These are the activations of a small neural network, seen along a few directions. Each row is one input.
Each table varies a few parts of the input and shows all the possible inputs, shuffled.
Descriptions start from the smaller parts, as in this example, which fits no table here: one of 4 places along a line, together with either a single point or one of 11 places around a ring or (one of 3 separate values, together with one of 5 places around a ring).
Shared parts are said once, and a part with two or three values counts as separate values.
In the rows, 128 means zero.

Other details of the inputs shift rows strongly along two fixed directions, in all tables alike. That doesn't count.

Rows:
x1: [ 56  79 199 153 127 111 154 119 151 143  94 143]
x2: [ 60  83 198 163 121 134 161 145 140 121 109 144]
x3: [146 126 111  92 161  86  99  49 146 189 115 107]
x4: [110 112 153 136 131 147 139 143 126 131 132 134]
x5: [132 120 127 111 150 109 116  82 136 172 121 117]
x6: [139 142 113 148 122 195 121 227 103  56 170 141]
x7: [136 137 124 110 107 103 144 110 121 156 105 142]
x8: [ 29  68 215 165 135 115 155 133 150 131  93 147]
x9: [156 145 113 102 134  90 127  37 146 198 112 107]
x10: [151 158 102 127 124 142 121 135 127 118 141 124]
x11: [171 145  86 115 140 109  98  95 134 121 141 100]
x12: [132 129 125 137 101 175 141 232  88  67 148 158]
x13: [148 157  97 128 133 138 116 129 125 115 144 120]
x14: [164 170  75 121 139 141  99 136 124  97 154 115]
x15: [191 149  83 113  96 126 129 147 103 105 141 123]
Description of these inputs: one of 3 separate values, together with either a single point or one of 4 places along a line.
The inputs of x13 and x8 match in every part but the choice among 3 separate values. If x14 is changed in the same way as x13 into x8, which row does it become? -> x11
Which other rows does x2 become when the choice among 3 separate values takes its other values? List them by row number. -> x4, x9
List by row number the other rows that have the choice among 3 separate values in common with x6. -> x3, x4, x5, x12

Rows:
x16: [168 140  92 113 132 114 114  98 128 124 146 106]
x17: [176 138 101 100 119 126 122 129 117 133 140 128]
x18: [ 81 124 161 135 123 121 145 135 122 144 107 155]
x19: [136 133 125 139 120 167 129 197 109  58 154 136]
x20: [ 95  91 163 152 125 143 138 184 116  83 123 140]
x21: [ 86 107 168 171 136 167 130 177 139  87 146 131]
x22: [195 149  86 114 124 160 115 152 108 123 164 119]
x23: [105 108 162 146 137 151 138 149 128 121 131 130]
x24: [139 158 109 125 138 103 111  80 147 149 121 116]
x25: [ 73 111 162 122 143 133 134 133 128 155 109 148]
x26: [142 155 101 120 139 103 119  79 136 150 125 119]
x27: [155 129 118 100 123 107 125  98 120 155 128 120]
x28: [165 112 112 104 123 100 120 108 120 159 120 120]
x29: [195 180  69 128  99 151 128 158 110  78 155 114]
x30: [105 104 157 124 138  90 124  70 160 159 107 118]
x31: [156 116 112 121 135  95 103  82 142 140 124 101]
x32: [178 132  84 125 129 127 106 129 115  98 152 105]
x33: [ 86 116 143 118 163 104 124  76 152 175 108 126]
x34: [142 155 113 114 134 109 124  92 131 150 116 127]
x35: [ 95 117 156 151  93 148 165 187 120 101 115 161]
x36: [ 92  96 175 137 131 136 145 130 125 155 119 136]
x37: [130 157 103 140 137 198 114 225 106  51 166 140]
x38: [103 122 154 138 117  89 143  67 163 160  93 119]
x39: [170 159  78  98 138 149 105 142 114 135 146 131]
x40: [ 84 118 163 130 123 119 147 134 131 154 100 164]
x41: [ 85 103 164 167 137 166 141 176 128  91 147 134]
x42: [151 146 105 125 114 101 138  77 140 144 119 110]
x43: [185 134  87 111 117 126 111 141 100 116 147 111]
x44: [ 39 101 185 150 156 130 129 133 159 136 106 144]
x45: [129 133 133 122 100 105 152 102 126 156 107 130]
What do these inputs look like to the network? -> one of 5 places along a line, together with either one of 2 separate values or one of 4 places along a line
The inputs of x37 and x39 match in every part but the place on the line of 5. If x29 is changed in the same way as x37 into x39, which row does it become? -> x35
List by row number the other rows that have the place on the line of 5 in common with x26. -> x16, x32, x33, x41, x42

Rows:
x46: [155 127 116 158 117 166 116 190 132  57 158 113]
x47: [ 53  74 197 111 143 117 143 146 137 146  91 169]
x48: [179 167  69 123 115 187 111 234  79  66 174 141]
x49: [153 152 116 130 119 191 137 194 101 100 168 139]
x50: [ 86 125 167 133 117 108 161  87 149 171  95 142]
x51: [252 177  51  99  99 132 120  92 110 134 167  87]
x52: [133 136 107 142 145 181 110 203 108  74 175 134]
x53: [123 104 142 135  98 112 143 152 109 123 110 142]
x54: [ 66  72 207 144 106 102 175  99 145 172  88 140]
x55: [183 144  93  77 137  98 117  51 125 210 116 116]
x56: [ 65 117 191 145 116 119 175 102 150 166  94 151]
x57: [ 81 138 147 156 144 135 133 141 122  94 130 130]
x58: [110 118 135 130 121 152 133 196  97 113 126 163]
x59: [192 148  83  90 160 116  85  63 141 180 142 101]
x60: [ 96 137 144 160 131 154 123 162 146  86 133 141]
x61: [140 159 103 126 111 121 133 143 117 121 122 139]
x62: [ 56 116 155 147 143 117 141 108 151 131 102 129]
x63: [109  94 161 158 127 137 131 146 142 101 128 129]
x64: [144 145 103 103 151  60 114   5 165 206 104 101]
x65: [117 106 144 142  99 124 145 168 110 110 118 141]
x66: [118  88 158 104 117  84 139 102 138 143  96 132]
x67: [ 63  70 180 152 138 105 152 105 144 135 100 123]
x68: [102  89 172 130 107  99 157  98 132 163  92 137]
x69: [213 194  48 110 135 125  85  87 150 125 151  90]
x70: [206 145  74 109 126 103  93  74 133 137 150  87]
x71: [ 49  83 176 134 164 126 136 113 139 160 106 137]
x72: [138 135 120 132 148 170 102 174 133 104 153 122]
x73: [115 151 121 144 130 140 112 145 140  97 140 128]
x74: [103 104 155 157 136 129 137 144 111  89 136 119]
x75: [168 175  75 119 110 164 114 208 108  36 161 141]
x76: [131 121 128  92 176  76 108  19 132 216 112 101]
x77: [ 91  90 162 164 127 135 143 163 131  88 134 132]
x78: [148 161  94 129 106 129 129 162 106 104 127 146]
x79: [ 89 112 153 145 145 167 114 185 125  99 147 143]
x80: [180 171  82  96 116  95 125  58 131 175 116 116]
x81: [200 164  79  86 130 130 116  89 117 177 145 106]
The inputs of x51 and x49 match in every part but one. If x70 is changed in the same way as x51 into x49, which row does it become? -> x79
What do these inputs look like to the network? -> one of 3 separate values, together with either a single point or one of 5 places along a line or one of 6 places along a line
Which other rows does x72 become when the place on the line of 6 takes its other values? List them by row number. -> x52, x59, x71, x76, x79
List by row number the other rows that have the choice among 3 separate values in common with x73. -> x50, x56, x57, x60, x61, x62, x64, x69, x75, x78, x80
Which other rows does x46 become when the place on the line of 6 takes its other values? List them by row number. -> x63, x67, x70, x74, x77

Rows:
x82: [135 126 118 141 133 131 114 144 132  82 147 120]
x83: [ 85 124 147 136 143 157 122 194 124  85 137 155]
x84: [124 125 140 106 149 105 128  66 151 200 111 132]
x85: [ 92 127 142 139 115 127 141 155 130  97 110 148]
x86: [ 56  69 204 121 124  54 159  51 155 222  50 148]
x87: [162 133 116 121 127 118 119  84 145 147 134 101]
x88: [136 145 129 126 108 123 143 116 135 144 117 132]
x89: [ 90  81 177 154 121 143 154 161 120 104 123 132]
x90: [107  93 153 158 122 150 129 189 119  78 138 131]
x91: [209 201  38 112 147 159  89 136 110 105 181 105]
x92: [ 89 121 150 175 131 160 132 173 131  71 146 128]
x93: [202 150  67  76 144 105  89  73 120 184 133 102]
x94: [167 144  99 119  99 141 139 146  99 113 135 130]
x95: [142 161 101 123 122 106 129  83 137 150 120 116]
x96: [125 118 137 114 135 141 132 149 111 137 137 141]
What do these inputs look like to the network? -> one of 3 separate values, together with one of 5 places around a ring
The inputs of x92 and x90 match in every part but the place on the ring of 5. If x95 is changed in the same way as x92 into x90, which row does it become? -> x86
Start at x91 and move only the place on the ring of 5, one step at a time. The first step leads to x83. Which rows follow, in order? -> x93, x96, x84
Which other rows does x94 become when the choice among 3 separate values takes its other values? List them by row number. -> x89, x96
